A small network was shown many inputs. Here are its activations along a few directions, one row for each input.
In each table, some parts of the input vary, and every possible input appears once, in random order.
Descriptions start from the smaller parts, as in this example, which fits no table here: one of 2 separate values, together with either a single point or one of 11 places along a line or (one of 4 places along a line, together with one of 8 places around a ring).
Shared parts are said once, and a part with two or three values counts as separate values.
(in the rows, 128 means zero)

A family of inputs:
x1: [135 113 132 137 130 128 116  95 120 161 100 149 166 109 164]
x2: [ 91 101  83  63 158  96 123 195  60  96 180 122  66 130 118]
x3: [146 116 139 129 121 134 127  70 116 162  99 161 161  91 172]
x4: [114 115 100 108 121  83 142 194  64  84 190 108  64 146 143]
x5: [117 125 104 110 164 132  75 124 121 148 102 147 169  89 141]
x6: [135 132 151 168 121 135 132 117 156 133  96 120 150 141 144]
x7: [ 82 135 112 173 152  86  63 150 119 123 128  99 175 150 139]
x8: [123 128 106 110 147 146  93 100 116 154  87 149 151  78 146]
x9: [127 132 137 103 122 128 172 199 119  86 195  92  54 176  67]
x10: [134 133 135 184 121 114 115 117 171 133 115 108 149 150 135]
x11: [161 104 143  86  66 147 222 142  90  89 173 144  49 140 144]
x12: [162 140 164 153  97 154 160  66 151 152  98 136 149 117 156]
x13: [ 78 143  86 150 187  88  37 147 125 126 132 121 159 125 117]
x14: [103 117  98 126 167 128  56 136 120 132 104 136 167 104 128]
x15: [150 149 147 152 135 151 132 109 189 131 108 126 137 136  86]
x16: [114 161 133 176 146 114  92 150 193 126 140  78 152 172  66]
x17: [111 124 133 115 111 100 168 187  98  78 201  98  68 182 126]
x18: [154 118 147  56  84 163 236 146 119 110 170 141  55 139  84]
x19: [111 132 121 148 143 103  81 123 127 125 100 128 165 133 163]
x20: [129 133 126 141 138 115 101 116 126 129  99 130 164 106 170]
x21: [131 134 121 103 143 141 108  75 109 174  87 170 150  64 147]
x22: [117 101 101  40 101 141 182 157  52 128 155 172  52  89 135]
x23: [176 149 159 133 113 173 162  70 183 158 101 130 143 113  99]
x24: [139  85 124  63  86 128 197 151  52 107 165 163  61 111 160]
x25: [132 144 139 152 137 144 107 119 196 130 123 110 157 154  80]
x26: [151 143 154 160 105 140 147  90 159 154 106 123 150 127 152]
x27: [103 129 128 204 144 107  91 140 154 110 132  91 158 183 110]
x28: [159 149 160 141 126 165 148  97 178 144  96 132 143 130  91]
- What do these inputs look like to the network? => one of 4 places along a line, together with either one of 2 separate values or one of 5 places along a line
- The inputs of x28 and x8 match in every part but the place on the line of 4. If x18 is changed in the same way as x28 into x8, which row does it become? => x22
- Which other rows agree with x26 in the place on the line of 4? List them by row number. => x6, x10, x11, x12, x17, x27

A family of inputs:
x29: [129 107 104  48 119 151 156 106  57 148 115 183 102  52 175]
x30: [105 138 129 153 146  97 100 167 135 107 143 108 119 156 112]
x31: [183 137 164  98  78 162 215 102 151 131 132 141  84 130 113]
x32: [125 121 126 132 123 118 145 173 136  98 165 101  96 166  97]
x33: [137 141 144 160 131 140  98  73 163 163  76 146 184 112 145]
x34: [ 91  99  86  69 139 100 128 175  21 102 164 145  81 103 172]
x35: [146 138 151 148 125 154 133  84 158 150 101 144 150 109 129]
x36: [ 80 138 112 163 173  89  52 156 130 127 126  89 177 159 125]
x37: [ 99 128 116 173 161  99  66 153 134 107 136 103 157 157 124]
x38: [145 127 138 123  96 119 189 172 127  90 182 103  67 167 100]
x39: [163 131 145 112  99 162 173 101 163 144 119 145 117 120 104]
x40: [133 132 122 157 146 146  82  75 162 167  76 129 202 106 141]
- The inputs of x39 and x32 match in every part but one. If x40 is changed in the same way as x39 into x32, which row does it become? => x36
- What do these inputs look like to the network? => one of 2 separate values, together with either a single point or one of 5 places along a line

A family of inputs:
x41: [140 126 153 125 116 157 147  92 111 149 138 167 104  82 158]
x42: [121 138 147 189 133  96 103 146 105 120 153 145 144 148 144]
x43: [165 107  94  71  97 147 187 107  89 129 123 135  77 123 139]
x44: [ 99 113 138 167 147  77 116 137  84 127 153 132 137 138 148]
x45: [170 115 116  84  84 146 177 101 117 129 144 150  98 129 143]
x46: [141 109  96 116 123 168  81  57 134 181  29 154 223  71 164]
x47: [117 167 160 161 171 128 106 123 197 143 108 120 131 130  71]
x48: [114 109  75 159 143  87  28 101 130 153  65 104 231 104 182]
x49: [111 135  93 100 191 142  25 101 166 160  62 103 220  81 120]
x50: [130 114 130 172 113 108 141 137 122 105 148  93 139 187 145]
x51: [ 89 116 124 151 127  93  97 161  79 102 134 117 107 107 163]
x52: [ 98 134 109  81 172 126  95 175 114 117 154 148  82  87 106]
x53: [113 153 136 142 156 123 118 155 164 146 156 141 136  98  82]
x54: [176 124 122 109  91 170 191 102 119 132 128 138 120 134 133]
x55: [131 144 106  72 126 136 121 159 140 106 175 119 114 152  79]
x56: [ 81 146 113  97 171 125 127 156 114 130 140 129 116 100  83]
x57: [104 135 119 123 168 134 110 142 138 121 153 147 123 109  82]
x58: [130 120  97  57 150 131 124 176 129 110 145  95  76 120 100]
x59: [133 140 155 145 109 148 176  98 133 161 127 173 135  86 142]
x60: [113  95  95 106 122  97 137 174  81  90 138 116 105 175 163]
x61: [127 129 133 102 117 144 163 103  88 134 112 194 109  96 142]
x62: [139 120 138 122 133 143 130 155 188 104 162  93 128 124  83]
x63: [181 141 174 144  91 156 187  84 182 168 111 128 141 164 136]
x64: [ 82 117 107 130 158  86 109 162  63 107 135 124  89 116 183]
x65: [136 124 157 194  89  94 121 118 165  99 111  84 146 196 129]
x66: [141 161 198 154  95 142 150  75 160 155  80 173 141 119 125]
x67: [153 127 119 151 122 106 127 153 105  90 163  91 132 169 158]
x68: [135 122 121 109 123 150 117 159 160 117 167  90 108 126  84]
x69: [113 122 113  81 116 145 160 107  84 132 110 187  78  85 159]
x70: [170 101 146 125 100 178 186  87 140 128 115 147 124 151 130]
x71: [150 152 168 140 122 141 113 136 207 149 138  88 134 176  66]
x72: [105 158 171 212 134 104 112 133 132 133  98 112 154 172 139]
x73: [117 106 104 135 113  94 143 153  83  99 150  85 122 170 143]
- What do these inputs look like to the network? => one of 3 separate values, together with either a single point or (one of 2 separate values, together with one of 5 places along a line)
- The inputs of x43 and x58 match in every part but the choice among 3 separate values. If x41 is changed in the same way as x43 into x58, which row does it become? => x57
- Which other rows agree with x42 in the choice among 3 separate values? List them by row number. => x44, x48, x50, x51, x60, x64, x65, x67, x72, x73
- Change only the choice among 3 separate values in x65. List by row number the other rows that result. => x63, x71
